Each row below holds a small network's activations on one record, seen along a few directions.
Each row is followed by the record's values for the fields C, F, Z, Y.
A field that a record lacks is written none.
The largest differences between rows may come from other fields.
In the rows, 500 means zero.
Random noise pushes rows far along 2 fixed directions. That doesn't count. These rows show it; they differ only by the noise:
[708 471 547 580 427 559 526 693 579 424 378 564 651 450 263 468 325]
[473 390 588 450 537 639 435 553 470 457 419 406 368 501 483 351 353]
[589 556 683 604 740 628 428 566 651 487 399 427 428 619 312 438 271]
[431 378 597 428 562 654 417 527 453 465 426 376 315 513 521 330 357]

[372 598 388 506 522 402 608 586 405 454 550 484 438 478 646 549 616] => {C: c1, F: f1, Z: z2, Y: none}
[415 378 417 287 284 472 484 325 427 496 616 475 561 472 632 455 605] => {C: none, F: f1, Z: z2, Y: none}
[503 455 410 430 380 437 543 569 379 366 484 501 439 439 601 384 522] => {C: c1, F: f1, Z: z1, Y: y1}
[632 554 481 523 443 510 499 328 619 475 526 562 609 582 420 583 490] => {C: c2, F: f1, Z: z1, Y: y2}
[415 485 419 416 295 501 552 580 338 461 531 574 486 394 611 456 608] => {C: none, F: f1, Z: z2, Y: none}
[483 481 567 544 627 473 421 475 590 597 466 507 489 520 522 443 423] => {C: c2, F: f3, Z: z1, Y: y1}
[646 436 602 507 538 637 418 559 574 560 425 528 578 428 200 470 301] => {C: c3, F: f1, Z: z1, Y: y2}
[554 606 610 532 631 458 451 362 659 516 527 521 502 650 453 547 459] => {C: none, F: f1, Z: z1, Y: y1}
[569 531 568 523 528 540 493 440 612 542 462 549 563 563 368 558 372] => {C: c3, F: f1, Z: z1, Y: y2}
[527 643 388 539 471 381 595 600 485 480 529 503 556 503 519 591 510] => {C: c1, F: f1, Z: z2, Y: none}
[452 501 468 494 519 491 485 425 522 594 547 483 499 484 612 454 521] => {C: c2, F: f3, Z: z2, Y: none}
[614 479 350 465 300 505 503 480 526 426 544 515 578 502 510 490 541] => {C: c2, F: f1, Z: z2, Y: none}
[475 607 560 605 695 546 495 486 609 477 438 496 422 597 475 550 507] => {C: c2, F: f1, Z: z1, Y: y2}
[492 511 491 527 423 584 504 556 410 390 476 521 329 551 530 396 581] => {C: c2, F: f1, Z: z2, Y: none}
[457 450 415 484 440 457 588 572 272 441 513 463 426 489 604 455 601] => {C: c1, F: f2, Z: z2, Y: none}
[480 423 399 470 480 479 591 617 430 483 418 587 599 437 462 536 514] => {C: c1, F: f1, Z: z1, Y: y2}
[510 548 512 545 429 559 557 638 441 444 482 571 423 481 461 455 506] => {C: c3, F: f1, Z: z2, Y: none}
[538 599 521 568 534 488 530 531 548 511 494 523 500 539 463 526 516] => {C: none, F: none, Z: none, Y: none}
[514 458 414 534 299 460 560 504 393 457 497 584 646 379 518 541 546] => {C: c2, F: f2, Z: z1, Y: y2}
[638 527 463 535 394 501 518 412 608 481 480 598 654 542 374 583 462] => {C: c2, F: f1, Z: z1, Y: y2}
[452 492 537 555 469 491 532 534 454 525 473 536 536 441 486 527 450] => {C: c3, F: f2, Z: z1, Y: y2}
[411 413 560 361 519 596 383 438 435 556 481 393 412 481 498 357 499] => {C: none, F: f1, Z: z2, Y: none}
[496 618 510 595 571 449 497 477 526 555 532 461 470 579 536 606 538] => {C: c2, F: f2, Z: z2, Y: none}
[660 501 543 573 417 512 541 675 502 359 418 574 496 461 450 419 447] => {C: c3, F: f1, Z: z1, Y: y1}
[225 377 533 346 572 516 421 413 428 658 506 363 473 432 681 342 484] => {C: none, F: f3, Z: z2, Y: none}
[465 581 493 548 572 431 515 568 477 444 519 559 410 520 463 481 495] => {C: c1, F: f1, Z: z1, Y: y1}
[421 542 569 538 566 513 512 461 455 532 561 457 377 553 575 496 513] => {C: c3, F: f2, Z: z2, Y: none}
[478 628 666 546 840 679 345 299 573 516 527 332 133 731 507 383 495] => {C: c2, F: f1, Z: z2, Y: none}
[667 568 378 466 402 431 585 349 593 433 578 526 601 547 420 600 604] => {C: c1, F: f1, Z: z2, Y: none}
[387 461 457 368 482 520 489 300 446 480 580 407 328 611 612 419 550] => {C: c1, F: f1, Z: z2, Y: none}
[434 369 449 355 364 578 540 389 286 383 527 462 271 583 703 337 638] => {C: c1, F: f1, Z: z2, Y: none}
[509 594 670 574 808 587 402 500 598 618 370 467 389 594 331 476 331] => {C: c1, F: f1, Z: z1, Y: y2}
[444 538 470 512 520 505 590 679 380 457 509 533 387 499 647 521 585] => {C: c3, F: f1, Z: z2, Y: none}
[449 514 572 538 588 494 496 545 542 613 427 489 559 483 506 425 450] => {C: none, F: f3, Z: z2, Y: none}
[717 487 447 638 346 437 519 577 544 440 426 578 765 441 278 605 485] => {C: c2, F: f2, Z: z1, Y: y2}
[405 559 449 527 487 482 537 589 433 452 499 484 356 532 666 524 620] => {C: c2, F: f1, Z: z2, Y: none}
[771 523 577 605 451 564 533 464 665 400 486 577 671 550 191 531 377] => {C: c3, F: f1, Z: z1, Y: y2}
[804 309 417 430 140 463 563 572 563 384 475 664 750 374 276 547 500] => {C: c3, F: f1, Z: z1, Y: y1}
[310 349 440 349 418 520 458 435 367 445 526 458 259 466 777 418 651] => {C: c2, F: f1, Z: z1, Y: y1}
[687 507 493 513 421 522 525 637 512 545 439 643 720 442 328 533 482] => {C: none, F: f1, Z: z2, Y: none}
[361 536 536 514 672 546 469 455 546 533 453 465 379 555 578 532 509] => {C: c2, F: f1, Z: z1, Y: y2}
[671 401 536 447 458 559 463 440 675 537 469 536 664 496 254 593 379] => {C: c3, F: f1, Z: z1, Y: y2}
[460 483 498 504 643 497 413 303 673 636 549 400 521 595 505 549 512] => {C: c2, F: f2, Z: z2, Y: none}
[265 299 388 322 328 473 523 512 300 631 447 509 554 246 710 392 476] => {C: c1, F: f3, Z: z1, Y: y2}

Here are new rows. What are their fields?
[588 609 532 618 542 434 557 586 631 603 438 580 738 453 383 529 440] => {C: none, F: f3, Z: z2, Y: none}
[580 581 432 599 339 453 662 747 432 374 457 597 552 408 502 557 596] => {C: c3, F: f1, Z: z2, Y: none}
[570 559 397 577 260 392 673 785 413 383 422 639 679 365 512 570 635] => {C: none, F: f1, Z: z2, Y: none}
[469 507 392 467 466 497 492 390 544 452 584 473 426 558 578 529 651] => {C: c2, F: f1, Z: z2, Y: none}
[539 661 403 620 415 398 676 716 437 384 469 589 532 452 540 581 622] => {C: c1, F: f1, Z: z2, Y: none}
[475 441 463 493 373 491 591 716 411 431 472 518 474 420 526 494 539] => {C: c3, F: f1, Z: z2, Y: none}
[637 570 521 588 404 478 547 683 563 444 433 626 722 483 263 516 487] => {C: none, F: f1, Z: z2, Y: none}
[663 657 395 607 367 405 590 624 532 428 521 577 603 503 496 620 560] => {C: c2, F: f1, Z: z2, Y: none}
[662 576 489 642 505 432 488 509 626 511 512 508 628 598 350 629 510] => {C: c2, F: f2, Z: z2, Y: none}
[638 624 478 610 403 475 609 681 482 401 471 541 532 481 471 546 511] => {C: c3, F: f1, Z: z2, Y: none}
[546 546 492 464 591 497 494 308 589 453 510 440 450 589 440 529 508] => {C: c1, F: f1, Z: z1, Y: y2}
[669 564 461 457 434 432 521 357 685 521 559 535 782 526 353 648 559] => {C: none, F: f1, Z: z2, Y: none}
[412 670 666 598 820 436 421 414 579 601 532 407 400 620 561 594 466] => {C: none, F: f2, Z: z1, Y: y1}
[734 568 381 583 266 434 599 683 558 422 459 659 713 459 416 555 515] => {C: c2, F: f1, Z: z2, Y: none}
[416 452 534 427 497 520 443 546 472 500 417 453 567 462 535 409 431] => {C: none, F: f1, Z: z1, Y: y2}
[538 527 620 600 663 506 488 657 576 451 470 498 413 546 415 528 427] => {C: c3, F: f1, Z: z1, Y: y1}
[595 557 623 664 570 433 520 616 572 512 458 593 566 525 360 561 412] => {C: c3, F: f2, Z: z1, Y: y1}
[742 617 636 686 675 545 489 670 769 531 383 569 707 573 146 580 228] => {C: c3, F: f1, Z: z1, Y: y2}
[302 337 459 381 435 486 491 505 362 608 430 484 470 353 678 367 469] => {C: c1, F: f3, Z: z1, Y: y2}
[529 571 434 572 365 457 645 725 441 424 471 585 541 411 532 572 577] => {C: c3, F: f1, Z: z2, Y: none}
[291 508 565 428 567 570 450 523 382 513 498 445 239 557 652 382 543] => {C: none, F: f1, Z: z2, Y: none}
[573 293 451 398 309 633 383 457 403 426 429 490 464 424 411 342 509] => {C: c2, F: f1, Z: z1, Y: y2}
